Each row below holds a small network's activations on one input, seen along a few directions.
In each table, some parts of the input vary, and every possible input appears once, in random order.
Descriptions start from the smaller parts, as in this example, which fits no table here: line(4) and (point or ring(9) or (values(3) and ring(5))).
Shared parts are said once, and a part with two or three values counts as separate values.

Other details of the inputs vary at random and push rows far along two fixed directions, the same in every table; ignore that.

Rows:
x1: [-12  26 -18 -24 -23  19   3  13  -1   4  -2 -32 -35  14 -11]
x2: [-15 -17 -18  20   4 -25 -13  10  25   1   0  29  26 -15 -10]
x3: [ -6  29 -15 -23 -18   2   5  14  -1   2   0 -23 -26  23  36]
x4: [ -6  23 -22 -21 -25  20   9  10  -4   4   5 -38 -28  16   1]
x5: [-27 -29 -33  23   2  25  -6   1   9  13  -2  21  17 -15 -29]
x6: [-20  20  21 -38   6  -6  50   2  -6   8 -23 -41 -14   3  15]
x7: [ -7  23  21 -30   7   0  33   6  -6  12  -6 -52 -14 -11   7]
x8: [ 46 -18  22   7  -3  -4 -33  -3  -2  -8  30  20   4  -3   3]
x9: [ 98  -1  81  -1   5   4 -20 -49 -42 -24  11  30 -33  10   5]
x10: [ 80 -33  61  11  -4   8 -67 -20 -15 -11  37  49  -8  -9 -12]
x11: [-19 -16  -5  16  17 -20  -4   8  14  -9  -6  29  48  -5  -8]
x12: [ -3 -10 -13  41  32 -33   8 -25   7  -6  -1   4  24 -14   6]
x13: [-32 -24 -27  28 -11  12 -16 -13  17   7  -5  17   9 -18 -19]
x14: [ -8  33 -14 -25 -17   2  -6  24   4   0  -6 -22 -35  10  14]
x15: [ 11  48   0 -11  15 -26  24   8  -6  -7 -15 -31 -25   5  -8]
x16: [ 71  -5  56 -17 -33  48 -37 -34 -39  -4  32   9 -45  24   7]
x17: [ 79 -42  65  11 -10   7 -49 -31 -20 -16  30  59  -1   6   8]
x18: [-10  -7  -8  36  23 -35  10 -23   1 -11 -18  20  22 -21  -9]
x19: [-12  26  24 -32   8  -2  27   9  -5  14 -15 -46 -20 -13  -4]
x20: [  3  41   7 -37   3  -9  15  33   7  -4 -12  -9   1  22  -9]
x21: [-26 -39 -31  29   1  23   4  -3   2   9   1  18  22   0  -9]
x22: [-39 -30 -32  32 -12   8   1 -13  13   3  -4   9  15  -2   1]
x23: [-24 -32 -37  25   6  24 -14   6   7  14   6   7  16 -14 -28]
x24: [-13 -14 -10  19  25 -18 -17  17  23  -2   3  13  42 -10 -15]
x25: [-31 -21 -21  28  -8  -7 -18  -5  12  -4  -8  31  14 -18  14]
x26: [ -2  30 -19 -23 -19   4   0  21   2  -1   1 -29 -28  12  26]
x27: [-11 -24 -22  24   9 -25  -9   3  19   1  15  15  33  -2  12]
x28: [-10  36 -11 -28 -22   3   2  20   5   1 -15  -9 -33  10  13]
x29: [-36 -30  14  15  18 -12  13 -22   4   9 -17   5  28 -41  -5]
x30: [-13 -23  -7  19  20 -20   0   6  18  -7  -4  22  49   5   4]
x31: [-12  38 -11 -37 -15 -21  29  33   2  -8  -9 -10 -14  25   7]
x32: [-24  34  17 -41   4  -5  41   9   0  15 -28 -41 -18 -12  -4]
x33: [-18 -35 -41  28   4  25  -9   3   4  13  13   1  23 -12 -16]
x34: [  7  33   2 -33   9 -10  20  26   2  -4   4 -22   8  35  14]
x35: [-37 -27 -24  30 -14  11  -8 -15   7   0  -3  21  13 -13 -10]
x36: [-12  20  23 -32  10  -2  38  -2  -8  13  -7 -46 -12   0  17]
x37: [ 77  -9  50 -22 -20  61 -28 -20 -47   3  34  13 -37  27  -2]
x38: [ 16  45  -4  -9  14 -23  31   4  -7  -9  -6 -37 -20   7   3]
x39: [-10  26 -10 -23 -22   1  13  15  -1  -4 -12 -12 -28  24  34]
x40: [ 45   3  35  20  14 -15 -15 -31 -14 -10  -6  25  -7 -16 -16]
x41: [-31 -32 -29  25  -1  24   1  -2   0   6  -1  25  20  -9 -20]
x42: [ -7 -17 -14  22  24 -17 -11  13  22  -4  11   7  48  -8  -4]
Each input here is: ring(6) and (values(2) or line(5)).
The inputs of x28 and x25 match in every part but the ring(6) part. If x20 is changed in the same way as x28 into x25, which row does it become?
Answer: x11
The inputs of x6 and x36 match in every part but the ring(6) part. If x22 is changed in the same way as x6 into x36, which row does it become?
Answer: x16
Change only the ring(6) part in x10. List by row number the other rows that result.
Answer: x2, x8, x17, x27, x31
A walk changes only the line(5) part. It starts at x24 and steps to x10. List the rest of the walk in order.
Answer: x14, x1, x23
Change only the values(2) part in x32. List by row number the other rows that result.
Answer: x40
List by row number the other rows that have the ring(6) part in common with x26.
Answer: x4, x7, x8, x33, x38, x42

Rows:
x43: [-26  53 -34 -36 -18  -9  49  23  -1   0 -14 -54 -34  33  20]
x44: [ 48 -38  68  15  11  -2 -34 -35 -14  -9   9  46  15 -18   6]
x45: [  6 -44  -4  47  11  10 -25 -30  -2   6   8  26  14 -26  -4]
x46: [-19 -19 -30  10  -1  -3  -7  19  16   4   9  11  24  -2  -6]
x47: [ 41  37  26 -39 -24  22 -15  10 -17  -9   7  -9 -40  31   9]
x48: [ 60 -10  45 -19 -19  31 -31  -6 -23  -6  23  35 -19  22  -6]
x49: [ 49  23  22 -40 -17  26   0  16 -23  -6  19 -10 -35  41   5]
x50: [ -8  37   1 -33  10 -22  40  16   0   0 -12 -37  -5  16  24]
x51: [ -5 -46   3  43  -5  -1 -27 -33   5  -3   5  42  19 -22  -1]
x52: [-18  65 -17 -42   5 -27  55  32   1  -6 -30 -40 -20  26  -7]
x53: [ 16 -31  13  43  24 -22 -24 -20   5  -8   8  33  32 -32 -19]
x54: [ 51 -37  66  16  12  -4 -39 -31 -13  -8  19  39  14 -25   9]
x55: [-19  10  -2 -21  -5  15  18  10  -6   9  -3 -26  -8  -4  -9]
x56: [ 51  45  42 -36   2  -5   6   2 -19 -10   1 -16 -35  21  -8]
x57: [-20 -13 -17  16  -8 -10  -4  -6   8  -1   2   4   4 -13   5]
x58: [-68 -24 -59  41   5 -28   6   0  37   8 -13  -4  34 -20   4]
x59: [-16 -10 -17  15   3   2  -5  -4   9  10  -8  -2  -2 -13  -3]
x60: [-32 -23  -9  13   4  14   7  -8   5  10  -8   4  20 -18 -16]
x61: [ 20  65  13 -67 -24  18  31  26 -25   2  -9 -45 -70  29   8]
x62: [-63 -19 -34  31  32 -44  15   7  40   9 -17  -5  54 -26  11]
x63: [ 40  36  24 -41 -25  21 -12  14 -22 -11  10  -5 -40  25   9]
x64: [ 42 -40  41  24  -4  27 -41 -39 -19  -1  10  47 -10 -20  -9]
x65: [ 41  10  24   5  15 -10   0 -14 -14 -10   6   4  -2   2  -8]
x66: [-61 -17 -71  42  13 -17   4  13  30   1  -7   1  43  -9   5]
x67: [ 39 -44  51  18   0  35 -43 -38 -16   5  20  26   4 -21 -16]
x68: [-70 -16 -65  36   6 -17   4  15  32   3 -16  15  43 -11  -1]
x69: [-11  32 -23 -36 -13   3  19  39  10   5  -2 -27 -13  33   2]
x70: [-69  17 -55  -6   9  -2  51  23  14  17 -18 -51  13   2  -3]
What is each input in this table made of?
Answer: line(4) and (values(2) or line(5))
The inputs of x54 and x44 match in every part but the line(4) part. If x61 is changed in the same way as x54 into x44, which row does it become?
Answer: x64
Change only the values(2) part in x53. List by row number the other rows that result.
Answer: x54
